A small network was shown many inputs. Here are its activations along a few directions, one row for each input.
Each table varies a few parts of the input and shows all the possible inputs, shuffled.
Descriptions start from the smaller parts, as in this example, which fits no table here: values(3) and (point or line(11) or (line(6) and ring(8))).
Shared parts are said once, and a part with two or three values counts as separate values.
(in the rows, 128 means zero)

Other details of the inputs shift rows strongly along two fixed directions, in all tables alike. That doesn't count.

A family of inputs:
r1: [119  91 131 137  93 116 146 144  89 150 180]
r2: [118 118 123 149 160 155 128 156 180 130 139]
r3: [126 105 133 122  95 134 103 162 121 142 164]
r4: [ 97 148 105 168 153 146 121 136 179 110 135]
r5: [158 157 128 114 137 120 133 111 121 110  82]
r6: [160 149 136 113 142 127 156  86 121 104  93]
r7: [120  96 160 125  83 118 130 139  39 181 179]
r8: [150 154 137 121 149 127 137  85 125 113  93]
r9: [103 143 114 154 141 137 119 129 157 120 128]
r10: [139 143 129 100 130 109 153  80 128 118 103]
r11: [102  93 117 161 105 124 127 169 116 138 177]
r12: [152 138 127  90 141 137 116  99 150  98  94]
r13: [115 130 118 156 140 139 119 159 134 110 131]
r14: [142 124 129 113 131 144 127 112 157 105 130]
r15: [105  93 125 152 109 150 104 173 150 128 184]
r16: [116 133  99 157 137 125 112 166 157 108 126]
r17: [173 133 157  83 112 109 163  69  68 132  94]
r18: [156 133 128  87 127 105 145  87  97 117  89]
r19: [117 151 115 167 147 138 104 158 153 118 126]
r20: [117 121 130 120 113 110 137 116 116 136 134]
r21: [126 137 135 117 105 114 124 119  98 154 127]
r22: [122 141 109 149 172 152 104 169 200 120 105]
r23: [105 104 147 121  84 115 127 134  61 177 172]
r24: [135 141 129  93 129 105 137  91 116 122  94]
r25: [128 153 120 157 162 142 130 118 161 103 118]
r26: [110 106 137 123  81 101 125 151  83 168 165]
r27: [158 129 146  92 149 132 144  97 137 138  93]
r28: [113 119 122 143 159 151 112 167 169 133 129]
Each input here is: line(4) and (values(2) or ring(5)).
The inputs of r11 and r16 match in every part but the line(4) part. If r9 is changed in the same way as r11 into r16, which row does it become?
Answer: r21
Start at r14 and move only the line(4) part, one step at a time. The first step leads to r15. Which rows follow, in order?
Answer: r12, r3
Which other rows agree with r7 in the line(4) part? List them by row number.
Answer: r12, r13, r18, r23, r24, r28

A family of inputs:
r29: [148 188 130  79 121  81 115  77  91 137  52]
r30: [101 107 131 183 135 134 146 171 109 160 181]
r31: [172 126 125  98 120 101 153  92 102  95  95]
r32: [120  78 142 142  69 122 141 153  87 129 202]
r33: [178  84 191  64 122 152 140 119  93 205 132]
r34: [145 104 148  53 121 136 108 129 156 173 118]
r35: [130 117 146  66  86 102 154  40  79 152 140]
r36: [149 153 121  73 127  82 155  55 113 130  69]
r37: [134 174 117 152 193 156 159  90 190  85  89]
r38: [161 110 122 102 163 174  91 175 213  94 112]
r39: [ 95 101 142 108  61  86 128 141  36 192 168]
r40: [ 71 144  86 174 146 136 113 148 215  96 140]
r41: [113 146 120 177 182 167 139 106 192  93 133]
r42: [152 150 120 128 106 117 104 144  87 110 102]
r43: [ 91 107 142 185 119 132 129 184  82 171 177]
r44: [ 74 129 123 224 127 147  91 226 108 168 187]
r45: [109 119  97 178 145 160 113 147 198  57 157]
r46: [163 168 101 118 160 120 125 106 152  56  50]
The inputs of r45 and r41 match in every part but one. If r42 is changed in the same way as r45 into r41, which row does it become?
Answer: r44
Describe the family of inputs behind these rows.
Answer: values(3) and (point or line(5))

A family of inputs:
r47: [120 118 124 146 139 151 122 145 167 114 148]
r48: [107  97 131 150 127 149 123 161 143 140 174]
r49: [107 128 113 160 125 131 126 144 139 114 149]
r50: [119 145 110 153 153 129 130 139 161 110 111]
r51: [121 121 131 137 104 116 135 125  92 130 149]
r52: [139 148 117 109 144 127 122 108 165 106  93]
r53: [103 114 121 144 128 132 136 130 142 124 154]
r54: [ 94 139 131 150 127 136 104 148 130 160 147]
r55: [153 139 139  88 120 111 132 106  98 140  92]
r56: [133 102 149  86  95 113 136 111  86 163 144]
r57: [131 126 129 139 144 140 126 149 147 130 127]
r58: [153 144 128 114 147 141 133  98 153  97  99]
r59: [150 146 123 122 151 142 129 108 157  97  99]
r60: [141 156 112 111 147 131 118 103 167  91  85]
r61: [157 125 147 100 114 126 138  95  96 124 121]
r62: [103 110 121 141 113 135 111 161 148 133 163]
r63: [161 116 156  92 106 118 146 104  73 154 127]
r64: [108 119 120 154 121 126 131 147 133 131 155]
r65: [109 135 109 163 135 132 124 146 147 110 138]
r66: [139 113 146  97  99 109 131 130  85 166 132]
r67: [140 126 135 127 127 133 127 128 114 125 130]
r68: [168 110 175  75  89 107 153  96  27 172 125]
r69: [111 130 114 159 131 127 127 149 133 122 140]
r70: [137 106 148  90  98 109 135 119  80 169 137]
r71: [143 134 128 128 140 139 128 124 141 115 117]
r72: [157 118 150  93 126 124 147  99 101 147 115]
r73: [164 160 122 110 173 136 135  95 174  95  67]
r74: [133 115 142 116 101 107 149 117  83 155 143]
r75: [121 122 125 127 108 125 112 139 118 126 142]
r76: [145 170 108 121 162 128 139  78 171  72  71]
r77: [153 143 131  90 121 116 129  93 119 120  95]
r78: [131 152 120 137 145 120 133 120 125 109  97]
r79: [147 175 110 124 171 124 139  94 160  87  58]
r80: [132 112 136 132 123 137 130 140 129 138 149]
r81: [113 127 115 144 121 130 105 155 137 119 140]
r82: [160 145 135  82 121 111 133  87 108 126  87]
r83: [132 149 117 128 158 124 141 109 149 111  89]
r84: [115 107 129 151 124 146 121 159 146 132 167]
r85: [113 106 129 142 137 152 126 145 157 126 158]
r86: [108 132 112 164 129 127 121 148 131 115 144]
r87: [131 141 116 150 157 143 115 145 157 105 113]
r88: [113 128 115 145 124 129 104 158 135 123 137]
r89: [112 129 114 147 128 129 103 165 136 127 134]
r90: [107 114 119 145 116 131 109 168 143 139 156]
r91: [112 138 110 149 154 133 132 127 166 107 119]
r92: [105 126 113 156 133 134 130 138 160 109 147]
r93: [142 132 137  98 128 114 155  77 112 127 109]
r94: [138 146 126 115 136 120 117 128 122 122  93]
r95: [121 115 130 108 121 128 125 123 135 134 136]
r96: [109 126 149 148 123 143 121 137 109 167 159]
r97: [131 124 129 139 128 139 121 138 128 118 139]
r98: [106 123 116 157 127 131 129 143 147 120 153]
r99: [143 145 122 107 140 120 124 116 146 122  92]
r100: [102 120 116 165 116 129 123 150 126 116 162]
r101: [109  92 141 135  93 114 142 145  77 171 178]
r102: [161 155 128  86 138 113 131  89 125 118  71]
r103: [109 138 109 167 140 128 120 152 139 111 133]
r104: [133 104 147 121 118 131 137 141 101 159 145]
r105: [111 102 129 150 132 147 122 161 144 139 164]
r106: [128 107 141 100 104 117 130 125  99 159 142]
r107: [121 122 127 152 138 145 119 166 139 130 139]
r108: [135 116 142  98 111 114 131 125  95 160 123]
r109: [116 142 148 129 116 117 140  97  85 165 136]
The inputs of r87 and r89 match in every part but one. If r47 is changed in the same way as r87 into r89, which row does it become?
Answer: r62
Describe the family of inputs behind these rows.
Answer: values(3) and (point or (line(4) and line(5)))
Start at r107 and move only the line(5) part, one step at a time. The first step leads to r63. Which rows follow, in order?
Answer: r71, r59, r58
Which other rows does r82 become when the line(5) part takes its other values? List them by row number.
Answer: r55, r60, r77, r102
Start at r93 and move only the line(4) part, one step at a time. The first step leads to r98. Which rows follow, in order?
Answer: r49, r51

A family of inputs:
r110: [126  78 126 128  88 135  96 197 118 139 184]
r111: [137 140 111 116 155 144 147  65 202  57 109]
r112: [ 97  78 150 108  94 144 106 163 129 190 193]
r113: [145 150 127  80 158 129 120  89 175 131  74]
r114: [ 79 120 127 154  99 114 105 180 105 189 167]
r115: [168 133 179 107 111 112 169  86  27 180 121]
r116: [100 117 104 156 128 116 153 125 146 100 150]
r117: [164 132 135  75 121 108 171  30 120  98 102]
r118: [112 115 120 148  78 113  90 189  69 139 162]
r119: [188 134 133  55 120  97 139  94  96 111  60]
r120: [116 186  91 154 154 113 140  71 154  58  83]
r121: [ 97 164 110 218 185 162 109 175 165 107 126]
r122: [166 169 110 104 136 109 114 117 130  89  58]
r123: [169 148 142 122 189 161 147  93 170 109  84]
r124: [177  98 189  81 119 151 166  83  79 167 143]
r125: [ 76 122 133 148  91 109  99 169  79 192 166]
r126: [103 135 106 208 202 172 126 189 205 105 130]
r127: [119 116  94 155 151 173  74 199 231  70 139]
r128: [133 130 138 113  81  85 170  69  54 132 138]
r129: [ 88  94 136 128 101 113 117 175 105 196 170]
The inputs of r114 and r129 match in every part but one. If r128 is changed in the same way as r114 into r129, which row does it become?
Answer: r116
Describe the family of inputs behind these rows.
Answer: values(4) and line(5)
Which other rows does r125 become when the values(4) part takes its other values? List them by row number.
Answer: r118, r120, r121
